cols: D J G S
[-70.2 -72.7  39.5  77.8] = mabus
[-72.7  39.5  77.8 -66.8] = Tuko
[ 41.2  64.9 -28.8 -62.4] = livev
[ 88.0  61.7 -29.6 -62.0] = sase
[-79.1 -79.4  26.2  58.9] = nomo
[ 77.9  63.3 -29.7 -56.8] = Gatum
[-65.3 -74.4  31.2  52.2] = boman
[-82.4 -72.1  16.9  68.1] = gekof
[-66.9 -72.7  39.5  77.8] = Gev
which: [ 77.8 -66.8]
Tuko
col: [39.5 77.8]
G
col: [-66.8 -62.4 -62.0  58.9]
S
col: [ 58.9 -56.8  52.2]
S
which: [-28.8 -62.4]
livev
perm: [ 77.8 -66.9 -72.7  39.5]
Gev
which: [-29.6 -62.0]
sase

cols: M Y P B W L K V T
[ -0.7   4.8  -8.1  11.9  20.4  24.0  -5.0 -26.1 -20.4] = Fugo
[-15.7  30.8 -10.7   6.1  -2.9  18.8  35.0   0.3 -30.4] = vevef
[ -2.9   0.3 -10.8  18.8  30.8  35.0   6.1 -30.4 -15.7] = zumi
[ -1.8  -9.4 -15.4   5.9  27.8  29.7  16.6 -42.0 -27.7] = Zuf
[ -5.3  -6.7 -12.6   0.7  52.9  28.7  20.9 -43.3 -33.8] = tes
[ -0.1 -12.1 -18.1   9.0  29.1  23.5  16.2 -65.8 -33.1] = mel
[ -1.8  -4.4   3.6   7.7  30.2  16.3 -13.3 -71.2  10.4] = tove
[  3.6  -1.8  -4.4   7.7  16.3  10.4  30.2 -71.2 -13.2] = pak
[ -1.0  -1.5 -10.6  12.1  12.9  35.8   2.9 -22.3 -28.0] = rek
perm: [ 16.3  10.4  30.2 -71.2 -13.2   3.6  -1.8  -4.4   7.7]
pak
col: [ -9.4  -6.7 -12.1  -4.4  -1.8]
Y
perm: [-26.1 -20.4  -0.7   4.8  -8.1  11.9  20.4  24.0  -5.0]
Fugo
perm: [-30.4 -15.7 -10.8  -2.9   0.3   6.1  18.8  30.8  35.0]
zumi
which: [-2.9 18.8 35.0  0.3]
vevef
which: [ 16.3 -13.3]
tove

cols: U Q N H A E Z F
[ 31.3  40.7  44.7  39.2 -31.5 -37.5  55.0 -28.8]  rebi
[ 20.7  31.8  29.8  27.2 -22.6 -22.0  38.9 -15.4]  rut
[ 4.4 -0.3 -0.1 -0.8  2.0 10.6  9.6  1.8]  gup
[ 32.3  41.3  45.2  40.3 -32.4 -38.0  55.2 -29.4]  remo
[31.3 40.7 44.7 39.2  6.3  7.0  6.3  6.3]  Rup
[ 40.6  44.7  53.6  49.2 -38.1 -46.5  62.2 -37.9]  zole
[ 4.7 10.6 -4.0 -1.8  8.8 14.4 -4.4 10.8]  kuluf
[-0.3  1.8 -0.8  0.0  4.4 10.6  2.0  9.6]  Tata
[-13.1 -14.2 -18.3 -16.1  19.5  29.1 -18.2  24.3]  mirar
[10.6  1.8 -0.8  4.4 -0.2  2.0  9.6 -0.1]  mokop
[-0.3  1.8 -0.8  3.3  4.4 10.6  2.0  9.6]  teba
perm: [ 9.6  2.0 10.6  4.4  0.0 -0.8  1.8 -0.3]
Tata
perm: [ 6.3  6.3  7.0  6.3 39.2 44.7 40.7 31.3]
Rup
col: [31.3 20.7  4.4 32.3 31.3 40.6  4.7 -0.3]
U
which: [-0.3  1.8 -0.8  3.3  4.4 10.6  2.0  9.6]
teba
perm: [-0.8 -0.3  1.8  2.0  3.3  4.4  9.6 10.6]
teba
which: [-4.4 10.8]
kuluf
perm: [ 1.8  4.4 -0.3 -0.1 -0.8  2.0 10.6  9.6]
gup

cols: Giziz Marod repu namal bog Ziki
[ 59.8 -46.3  50.5 -35.2 -48.9 -35.3] = fak
[-33.8  52.3 -26.5  38.9  48.1  38.4] = tekol
[ 32.8 -20.6  25.8 -16.8 -18.1 -20.6] = Sut
[20.1 -4.5 18.1 -3.5 -8.1 -3.2] = lurun
[ 76.5 -66.9  62.4 -51.2 -64.3 -53.7] = fos
[-23.8  43.0 -17.9  32.0  37.4  32.1] = defot
[ 32.7 -22.3  24.8 -18.3 -17.1 -23.4] = vus
[ 59.8 -35.3 -35.2  50.4 -48.9 -46.3] = ros
which: [-16.8 -18.1 -20.6]
Sut
perm: [-35.3 -48.9 -35.2  50.5 -46.3  59.8]
fak

cols: vafu vupi keke nobem
[  4.8 -79.6   5.5 -38.8] = selo
[ -9.6 -19.5   3.4   0.3] = kasos
[  0.1 -48.1  -5.1 -21.0] = Pevu
[ -5.2 -48.1   0.1 -21.0] = nusa
[-27.0  -8.4 -13.0   1.4] = zukik
[-79.6 -38.8   4.8   5.4] = Zul
perm: [-21.0  -5.1 -48.1   0.1]
Pevu
perm: [  5.4 -79.6 -38.8   4.8]
Zul
perm: [-79.6   5.5 -38.8   4.8]
selo
col: [-79.6 -19.5 -48.1]
vupi
perm: [-19.5   3.4   0.3  -9.6]
kasos
perm: [-27.0 -13.0  -8.4   1.4]
zukik

cols: ritus Saf Gov falil Sinov Mis Sif
[-13.5  14.0  84.6  10.4 -63.9  15.9 -47.2] : nik
[-47.2 -70.2  15.9  13.9 -63.9  10.4 -13.5] : bap
[-47.2  84.6  15.9  13.9 -63.9  10.4 -13.5] : Badir
[ 44.9 -44.0 -56.0 -69.7 -35.5 -37.3 -79.8] : gakid
[-44.0 -35.5 -55.9 -79.8  44.9 -69.7 -37.3] : nez
col: [-47.2  44.9]
ritus
perm: [-13.5  10.4 -63.9  13.9  15.9 -70.2 -47.2]
bap
which: [-47.2 -70.2  15.9  13.9 -63.9  10.4 -13.5]
bap
perm: [-13.5  10.4 -63.9  13.9  15.9  84.6 -47.2]
Badir
perm: [-79.8 -69.7 -56.0 -44.0 -37.3 -35.5  44.9]
gakid
col: [-13.5 -13.5 -79.8]
Sif

cols: ber gotu veb fufu rimo
[ 47.9  26.7  44.7 -62.9 -48.2]  Sek
[ 43.3  16.0 -36.2  42.6 -43.9]  bozup
[-59.8 -28.4 -30.9  36.0  30.9]  pemu
[-22.7 -15.3  -5.4  27.0   7.6]  natif
[  7.6  27.0 -22.8 -15.3  -5.4]  Labif
[ 42.6 -43.9 -36.2  15.9  43.3]  kiruv
perm: [ 27.0   7.6 -22.7 -15.3  -5.4]
natif
which: [-5.4 27.0]
natif
perm: [ 43.3  15.9 -36.2 -43.9  42.6]
kiruv
which: [-28.4 -30.9]
pemu

cols: zefi nub Pur mar
[22.9  6.9 -9.9 -6.4] = bilip
[-39.2  31.5 -18.2 -23.8] = nus
[ 73.2 -31.6 -13.7 -19.9] = vizap
[ 73.2  24.5  32.5 -31.8] = navek
[ 73.2 -31.6  32.5  24.5] = Sakuv
[ 32.5  73.2  24.5 -31.7] = Kozug
[-31.6 -13.5 -19.9 -27.1] = Rav
[ 61.8 -50.8 -39.7  41.3] = Tiseb
perm: [-31.6  24.5  32.5  73.2]
Sakuv
which: [ 61.8 -50.8 -39.7]
Tiseb
perm: [ 73.2  32.5 -31.7  24.5]
Kozug
col: [-31.8  24.5 -31.7]
mar
which: [-31.6 -13.7 -19.9]
vizap

